Each row below holds a small network's activations on one input, seen along a few directions.
In each table, some parts of the input vary, and every possible input appears once, in random order.
A made-up example of a description, with smaller parts first: one of 3 separate values, together with either a single point or one of 9 places along a line or (one of 6 places along a line, together with one of 8 places around a ring).
Shared parts are said once, and a part with two or three values counts as separate values.

Other details of the inputs shift rows strongly along two fixed directions, in all tables alike. That doesn't count.

A family of inputs:
x1: 0.402 1.197 -2.174 -5.540 3.176 5.473 0.488 1.850 2.572 -2.034 -0.923 -0.397 -7.110 -5.161
x2: 6.939 -1.033 -3.158 1.948 0.808 -2.201 0.713 -1.642 0.706 0.996 1.430 -0.206 4.807 -1.656
x3: -6.139 7.677 -0.517 -1.639 -0.147 -1.595 -4.599 0.972 -2.474 -0.775 0.925 0.688 -0.333 4.923
x4: 3.188 -2.706 0.032 4.570 -2.436 -0.648 2.870 0.173 -1.030 -0.218 0.034 -1.669 2.533 -0.947
x5: -0.780 -0.147 1.645 0.699 0.138 -0.338 -1.167 -0.047 1.139 0.471 -2.847 2.314 3.712 1.690
x6: 2.014 -4.225 0.485 1.257 -0.826 1.567 2.539 -0.158 -0.615 0.688 0.913 -1.988 -2.047 -1.961
x7: 4.405 -1.854 2.064 0.896 -0.784 -0.540 2.009 0.723 1.295 -1.757 -2.409 -0.392 0.861 -2.682
x8: -0.884 2.303 0.271 -1.018 -0.503 -2.026 -1.732 -0.789 -0.540 -0.577 1.979 -0.112 -1.368 0.668
x9: -6.381 5.972 0.226 -2.952 1.217 -0.983 -4.592 -0.260 -2.611 0.464 1.565 0.900 -0.939 5.151
x10: 3.120 -2.423 -3.637 1.257 1.037 2.862 2.965 0.535 0.319 0.251 1.466 -1.563 -0.271 -4.019
x11: -2.804 -2.839 -1.652 -2.228 -0.611 4.521 -0.407 1.829 0.706 0.623 -0.251 -1.469 -9.273 -3.512
x12: -1.602 -1.358 0.985 -5.550 1.516 3.258 0.295 1.629 2.979 -1.126 -1.818 -0.554 -8.751 -3.360
x13: -1.596 -1.262 -0.010 3.606 -0.846 -1.243 1.627 -0.813 -1.209 1.799 0.321 0.583 4.752 3.448
x14: -6.822 6.930 2.710 -1.637 1.032 -0.120 -1.636 0.545 -1.060 -1.257 -0.595 2.604 2.521 4.268
x15: 3.372 -3.629 -1.051 -0.060 -1.215 -1.556 -1.912 -0.998 1.341 0.964 -0.260 -0.426 -1.707 -1.812
x16: 0.480 0.531 3.245 1.032 0.788 -1.334 0.497 -0.708 -0.430 0.040 -1.471 1.677 5.759 2.667
x17: 3.131 -3.248 0.936 5.066 -2.220 -1.588 3.617 -1.289 -0.884 0.314 1.384 -0.639 4.719 -0.475
x18: -0.044 0.114 -0.399 0.293 -0.124 -3.509 -1.576 -1.552 -0.202 1.132 0.558 0.650 2.136 2.770
Description of these inputs: one of 3 separate values, together with either a single point or one of 5 places along a line.
Question: The inputs of x15 and x5 match in every part but the choice among 3 separate values. If x18 is changed in the same way as x15 into x5, which row does it become?
Answer: x12
Question: Which other rows does x2 become when the choice among 3 separate values takes its other values? List them by row number.
Answer: x1, x10
Question: Which other rows agree with x13 in the choice among 3 separate values? List them by row number.
Answer: x4, x6, x10, x11, x17
Question: Which other rows does x3 become when the choice among 3 separate values takes its other values? List them by row number.
Answer: x4, x7

A family of inputs:
x19: 0.627 1.617 -0.075 0.079 0.738 -0.923 -0.024 -0.846 -0.405 0.104 0.740 0.759 2.474 1.084
x20: -1.500 0.814 -0.035 2.157 -0.139 -1.203 0.196 -0.222 -0.019 0.701 -0.696 1.482 4.722 2.386
x21: -2.398 2.814 0.288 -2.041 0.493 0.740 -2.161 0.567 -0.649 -0.671 0.584 -0.113 -2.139 0.213
x22: 0.514 -1.250 0.393 -1.818 0.014 -0.100 -0.603 -0.510 0.917 -0.031 0.052 -0.139 -3.088 -0.886
x23: 1.581 -1.693 0.776 -0.575 0.421 0.811 1.916 0.481 0.335 -0.344 -0.464 -1.054 -1.562 -1.435
x24: 0.188 -1.356 0.241 -1.782 0.376 1.467 1.739 0.646 1.339 -0.798 0.162 -0.965 -4.197 -2.995
x25: -0.271 1.299 -0.287 0.946 0.285 -1.796 -1.269 -0.267 -0.629 0.861 -0.727 0.829 3.698 3.019
x26: 3.180 -1.175 0.514 1.651 -0.240 -2.836 1.273 -1.311 0.610 0.129 0.458 0.250 3.674 -0.088
x27: 1.026 -0.217 0.815 1.082 -0.169 -0.100 1.269 0.498 -0.338 -0.499 -0.739 -0.480 1.508 0.251
x28: -1.108 1.322 -0.479 1.715 0.355 0.114 0.052 -0.211 -0.468 0.769 -0.561 1.591 4.395 2.240
x29: 3.258 -0.451 -0.385 0.291 -0.071 -0.321 0.636 -0.416 0.561 -0.592 0.395 -0.400 0.286 -1.739
x30: 2.810 -1.108 -0.450 1.666 -0.826 -2.117 0.260 -0.494 0.851 -0.156 -0.331 0.090 2.296 -0.784
x31: -2.641 2.868 -1.504 -2.085 1.050 1.136 -2.094 0.409 0.001 0.223 0.132 0.805 -1.642 0.935
x32: -4.001 4.036 0.650 -1.932 1.138 0.004 -2.403 0.013 -1.387 0.044 0.886 0.855 0.163 2.467
x33: -7.502 4.684 -1.342 -0.057 0.059 0.843 -2.892 0.451 -3.478 1.074 2.372 0.253 -0.115 4.276
x34: 2.253 -0.744 0.651 1.969 -1.376 -2.329 -0.492 -0.860 0.042 0.087 -0.620 0.602 2.907 0.754
x35: -3.386 0.827 -2.177 -0.270 -0.599 0.680 -0.287 0.492 -1.086 0.420 2.183 -1.224 -3.418 0.174
x36: 1.677 -3.220 1.057 0.079 -0.408 0.371 1.460 -0.501 1.058 0.083 -0.575 -0.190 -1.278 -1.451
x37: -2.158 0.586 1.362 -1.612 0.060 1.186 0.308 0.365 -0.012 -0.462 -0.062 0.036 -2.864 -0.058
x38: 1.374 -0.595 0.313 3.691 -0.996 -2.041 1.260 -0.438 0.048 0.140 -0.863 0.983 6.035 1.145
x39: -1.935 2.758 0.329 -1.690 1.066 -0.551 -1.092 0.249 -0.894 -0.111 0.209 0.107 -0.226 2.100
x40: -0.198 0.050 0.597 1.676 -0.451 0.120 -0.221 0.188 -0.640 0.092 -0.679 0.533 2.829 0.519
x41: 0.604 -1.465 0.951 1.379 0.305 -0.151 0.619 -0.715 -0.198 0.653 -0.211 0.620 3.208 0.557
x42: -1.317 0.941 -0.125 -2.120 1.087 2.507 0.850 0.667 0.216 -0.598 0.369 -0.191 -3.173 -1.352
x43: -1.777 0.767 -2.427 0.644 -0.366 1.145 0.044 -0.073 -1.658 0.758 2.238 -0.889 -1.347 0.480
x44: -0.248 0.198 -0.468 -2.133 0.080 1.326 -1.775 0.793 0.342 -0.557 -0.050 -0.730 -4.151 -2.138
x45: 0.101 1.596 0.114 0.680 -0.232 -1.896 -0.331 -0.322 0.087 -0.505 0.344 0.381 2.170 0.814
x46: -4.517 3.035 0.706 -0.261 -0.453 0.604 -1.530 0.781 -0.958 -0.314 -0.835 1.164 0.068 2.561
x47: 1.586 -3.150 -0.120 -0.683 0.265 0.889 1.936 0.064 1.827 -0.248 -0.246 -0.682 -2.559 -2.924
x48: 2.574 -0.134 1.486 2.831 -1.332 -3.252 0.113 -1.398 -0.385 0.014 -0.095 0.788 5.237 1.774
x49: 2.914 -2.467 0.921 -1.556 -0.461 -0.193 0.717 -0.471 1.221 -0.482 0.278 -0.999 -3.890 -2.787
x50: -2.777 1.387 0.341 0.616 0.316 0.589 -1.185 0.230 -0.792 0.746 -0.546 1.161 2.440 2.060
x51: -3.033 2.450 0.943 -0.393 0.277 1.196 -0.835 0.727 -1.044 -0.516 0.034 0.351 0.298 1.007
x52: 3.411 -3.421 -0.129 0.040 -0.520 1.257 1.759 1.029 1.083 -0.617 -1.336 -1.629 -2.784 -3.361
x53: 0.206 -0.140 0.317 -0.281 0.627 -0.726 -1.107 -0.832 -0.169 0.551 0.366 0.499 1.431 0.685
x54: 4.302 -1.992 0.235 0.175 -0.337 -0.898 0.973 0.009 0.672 -0.632 -0.309 -1.423 -0.747 -2.023
x55: -0.333 -0.326 -0.016 0.698 0.207 0.242 0.299 0.520 -0.105 0.528 -1.225 0.201 1.430 1.145
x56: 0.855 0.151 -0.590 -1.013 0.036 -0.026 -0.860 0.754 0.170 -0.436 -0.718 -0.765 -1.963 -0.644
x57: -0.759 -0.073 0.034 -1.493 -0.024 1.615 0.968 1.156 1.060 -1.264 -0.055 -0.921 -4.051 -2.540
x58: 1.530 -1.193 -1.163 -2.603 1.069 1.471 0.037 -0.122 1.335 -0.232 0.471 -0.598 -4.226 -2.694
x59: 1.362 -1.587 -0.574 -1.362 0.448 -0.454 0.242 -0.406 1.540 -0.124 0.300 -0.391 -2.180 -1.833
x60: 2.489 -2.157 -0.840 -0.312 -0.218 2.206 1.470 0.768 1.188 -0.699 -0.633 -0.835 -2.848 -3.687
x61: -0.495 2.084 -1.167 -0.671 0.315 0.331 -1.328 0.256 -0.118 -0.322 -0.016 0.482 -0.219 0.180
x62: -6.801 3.431 -1.091 -0.805 -0.702 0.813 -2.210 0.563 -2.527 0.639 2.018 -0.112 -3.151 3.288
x63: -2.015 0.959 1.155 -1.115 -0.492 1.268 -0.045 0.765 -0.015 -0.942 -0.325 -0.166 -2.839 -0.303
x64: -1.297 1.193 1.524 1.304 0.384 -0.450 0.219 -0.471 -1.239 0.382 0.177 0.994 4.194 2.086
x65: 4.493 -3.869 -0.078 1.709 0.156 0.197 2.752 -0.970 1.160 0.354 -0.279 -0.038 2.119 -2.078
x66: 0.976 -2.114 -1.638 1.313 -0.881 0.070 1.030 0.183 -1.260 0.781 1.419 -2.100 -1.777 -0.468
x67: 2.130 -1.197 0.087 1.614 -0.264 -1.516 -0.832 -0.938 0.042 0.967 -0.223 0.572 3.532 0.455
x68: -1.291 -0.971 0.333 -1.196 -0.399 1.604 -0.163 0.628 0.807 0.020 -0.899 -0.021 -3.468 -0.925
x69: -0.895 -0.023 -0.144 -1.972 -0.256 0.408 -1.611 0.189 0.774 0.084 -0.369 0.044 -3.696 -0.482
x70: 0.862 -1.741 0.350 -0.082 0.624 0.497 1.263 0.159 0.323 0.198 -0.779 -0.374 -0.038 -0.153
x71: 1.808 -0.747 0.126 0.553 0.544 -1.798 0.015 -0.792 -0.061 0.569 -0.313 0.173 2.673 1.410
x72: -0.078 0.350 -0.774 0.218 -0.003 -1.352 -0.815 -0.304 0.737 0.420 -0.168 0.633 1.220 0.576
x73: 4.039 -1.643 0.469 3.135 -0.580 -0.683 2.488 -0.705 0.185 -0.236 -0.239 0.190 4.628 -0.817
Question: Describe the family of inputs behind these rows.
Answer: one of 5 separate values, together with either a single point or (one of 2 separate values, together with one of 5 places around a ring)
Question: The inputs of x55 and x20 match in every part but the choice among 5 separate values. If x56 is changed in the same way as x55 into x20, which row does it become?
Answer: x30
Question: Which other rows does x60 become when the choice among 2 separate values takes its other values? List them by row number.
Answer: x61
Question: Which other rows agree with x64 in the choice among 5 separate values? List them by row number.
Answer: x21, x32, x33, x40, x41, x44, x50, x51, x53, x67
Question: Which other rows does x73 become when the choice among 5 separate values takes its other values? List them by row number.
Answer: x27, x51, x57, x63
Question: Which other rows does x65 become when the choice among 2 separate values takes its other values? List them by row number.
Answer: x58
